Each row has a name. Each question is about the rows just above it.

J737: [105 115 120 162 167 199 105]
J160: [121 111 142 131 140 137 107]
J2: [188 108 122 184 135 136 201]
J82: [114 135 144 114 104 101 142]
J350: [102 130 133 137 101 133 140]
J445: [122 135  99 153 112 148 208]
J636: [148 131 149 131  96  99 160]
J230: [188 108 120 184 135 136 201]
J690: [118  94 160 150 142 100  91]
Does one of the named rows hold [120 184 135 136] side by side, in this order?	yes
Among the named rows, does one hold [150 143 100] next to each other, in this order?	no

J768: [156 101 120 133 141 156 130 128]
J468: [ 99 100 172  94 117 106 134 119]
J970: [177 120 134 104 150 136 130 174]
J573: [211 125 137  92 160 144 158 125]
J184: [156 101 120 133 172 156 130 128]
J49: [ 90 153 125 132 178  86  80 209]
J147: [145 148 106 109 114 135 152 152]
Is [158 125] printed in one of the named rows, side by side and in this order?	yes
Does one of the named rows hold [141 133 120] side by side, in this order?	no

J209: [134 155 150 165 159 106 167 118 143  92 118 161 118 162 153 160 102 182
 100 108  65 155 149  97  99 104 116 138 130 144 148 130 149 120  83  96
 121 179 115 106 123 116 114 147 119 189 152  97 112]
J366: [ 99 128 136  96  97 117 156 155 150  92 145 115 122 154 118 125 101 174
 100 168  65 174 161  97  99 106 116 107 217 123 105 111  74 124  83 111
 147  50 159 106 117 116 194 144 174 158 143 156 147]
J840: [101 127 131 120 111 127 140 141 144 108 132 123 122 136 124 125 113 143
 116 141  93 155 152 114 114 120 126 120 158 124 110 116 101 127  95 121
 136  80 138 114 127 122 149 131 145 143 131 138 140]
J276: [147 101 107 162 132 133 111 157 113 165 118 149 144 119 128 159 101 146
 100 138 148 133 115 125 152 104 116 138 143 120 145 111 111 125 144 147
 122 171 115 188 112 148 166 123 119 183  93  97 113]
J990: [136 112 125 100 131 108 134 118 117 132 158 110 153 134 106  93 165 123
 137 110 129 147 120 154 139 125 143 123 142 126 107 119 113 142 140  97
 122 113 153 116 154 143 152 118 140 104 119 115 132]
J883: [130 136 112 108 152 133 130 129 137 109 118 126 137 131 139 126 132 125
 117 116 115 149 142 133 122 126 128 127 131 130 131 131 131 120 118 139
 133 128 129 114 112 136 115 123 128 108 117 157 136]
J735: [140 113 122  94 130 106 135 118 116 133 159 109 154 137 104  93 167 121
 138 108 129 146 123 157 141 123 144 125 138 129 105 114 118 144 139  96
 121 118 158 120 152 147 165 118 140 102 121 113 135]
J289: [128 132 122 119 137 127 132 128 127 119 120 126 132 134 131 128 128 125
 123 124 122 131 135 129 126 129 127 130 130 127 129 132 128 121 122 133
 129 126 129 125 120 134 122 124 128 122 126 139 132]
J864: [134 149 143  97 137 134 127 119 113 126 125 128 127 115 144 125 131 126
 135 130 120 129 130 128 124 146 120 130 139 129 129 130 139 133 121 132
 146 154 126 123 122 128 114 147 135 132 127 145 124]
J963: [135 101 107  94  97 134 111 162 142 174 158 109 133 115 104 104 104 121
 142 176 169 144 115 167 152 150 136 111 218 120 122 124  74 155 121 146
 147  50 163 211 162 149 197 118 174 102  93 162 143]
J685: [ 99 127 135 115 105 124 141 141 146 102 134 126 125 141 124 125 112 149
 109 151  83 166 155 107 108 120 123 114 170 127 110 117  91 125  87 122
 139  68 142 112 124 121 159 134 150 145 137 140 144]
J714: [134 139 134 123 144 131 121 124 114 132 134 128 118 126 114 111 125 129
 116 127 127 129 136 111 127 132 143 107 134 144 145 132 136 150 135 136
 141 147 125 123 124 135 126 118 146 137  96 147 112]
Is [119 125 101] printed in one of the named rows, side by side and in this order?	no
Among the named rows, does one hold [131 144] next to each other, in this order?	no
Does one of the named rows hold [124 143] side by side, in this order?	no
Is [ 93 165 124] printed in one of the named rows, side by side and in this order?	no
Among the named rows, does one hold [116 125 152] next to each other, in this order?	no
Is [123 141 157 123] printed in one of the named rows, side by side and in this order?	no
Among the named rows, does one hold [135 130 120] next to each other, in this order?	yes

J153: [114 107 153 119 101 148 128 125  71 115 154 113]
J912: [134 114 153 157 126 122 126 151 189 137 159 141]
J400: [134 151 153 157 126 122 126 151 189 137 159 141]
Does one of the named rows hold [157 126] side by side, in this order?	yes
Does one of the named rows hold [151 189 137 159] side by side, in this order?	yes
Among the named rows, does one hold [154 157] next to each other, in this order?	no
Among the named rows, does one hold [138 159] next to each other, in this order?	no
Does one of the named rows hold [153 157 126 122] side by side, in this order?	yes

J908: [131 100 128 177  89  74 133 126 140 162 123 142 126 119]
J386: [110 150 134 201 183 111  74 149 168 141 150 149 155 105]
J252: [134 142 119 176 181 131 104 133  98 147 202 124 181 142]
Does one of the named rows hold [202 147  98 133 104] side by side, in this order?	no
Does one of the named rows hold [134 141] side by side, in this order?	no
Is [131 104] printed in one of the named rows, side by side and in this order?	yes
Is [176 181 131 104] printed in one of the named rows, side by side and in this order?	yes

J150: [174 195 144  87 118]
J191: [182 129 153 131  74]
J44: [136 150  74  86 119]
Does one of the named rows hold [195 144  86] side by side, in this order?	no
Among the named rows, does one hold [174 195 144  87 118] next to each other, in this order?	yes
Is [ 86 119] printed in one of the named rows, side by side and in this order?	yes
Does one of the named rows hold [131  74] side by side, in this order?	yes
Is [174 195] printed in one of the named rows, side by side and in this order?	yes
Is [129 153] printed in one of the named rows, side by side and in this order?	yes
Does one of the named rows hold [136 150  75  86 119] side by side, in this order?	no

J998: [ 80 152 176  86 148 137  83 105  99 128 205 132 118 164  79 101  92  82]
J105: [141 195 157  98 187  86 148 160 157 195 153 200  68 189 114 135  95  83]
J455: [ 67 132 113 176 129 153  68  94  78 110 163 123 100 134 156 100 177 166]
Does one of the named rows hold [94 78] side by side, in this order?	yes
Does one of the named rows hold [ 86 148 160 157] side by side, in this order?	yes
Is [187  86 148 160 157] printed in one of the named rows, side by side and in this order?	yes
Among the named rows, does one hold [156 134] next to each other, in this order?	no

J269: [185 154 137 115  96]
J857: [142 211  72 117 112]
J868: [123  70 202 143 108]
J222: [119 142 126 177 148]
J461: [106 106 110 150 196]
J957: [109 122 101  93 159]
J647: [125  89 179 135 108]
J84: [134 166  85  91 132]
Does one of the named rows hold [134 166  85  91 132] side by side, in this order?	yes
Among the named rows, does one hold [143 108] next to each other, in this order?	yes
Is [137 115  96] printed in one of the named rows, side by side and in this order?	yes
Among the named rows, does one hold [143 202] next to each other, in this order?	no
Does one of the named rows hold [108 143] side by side, in this order?	no

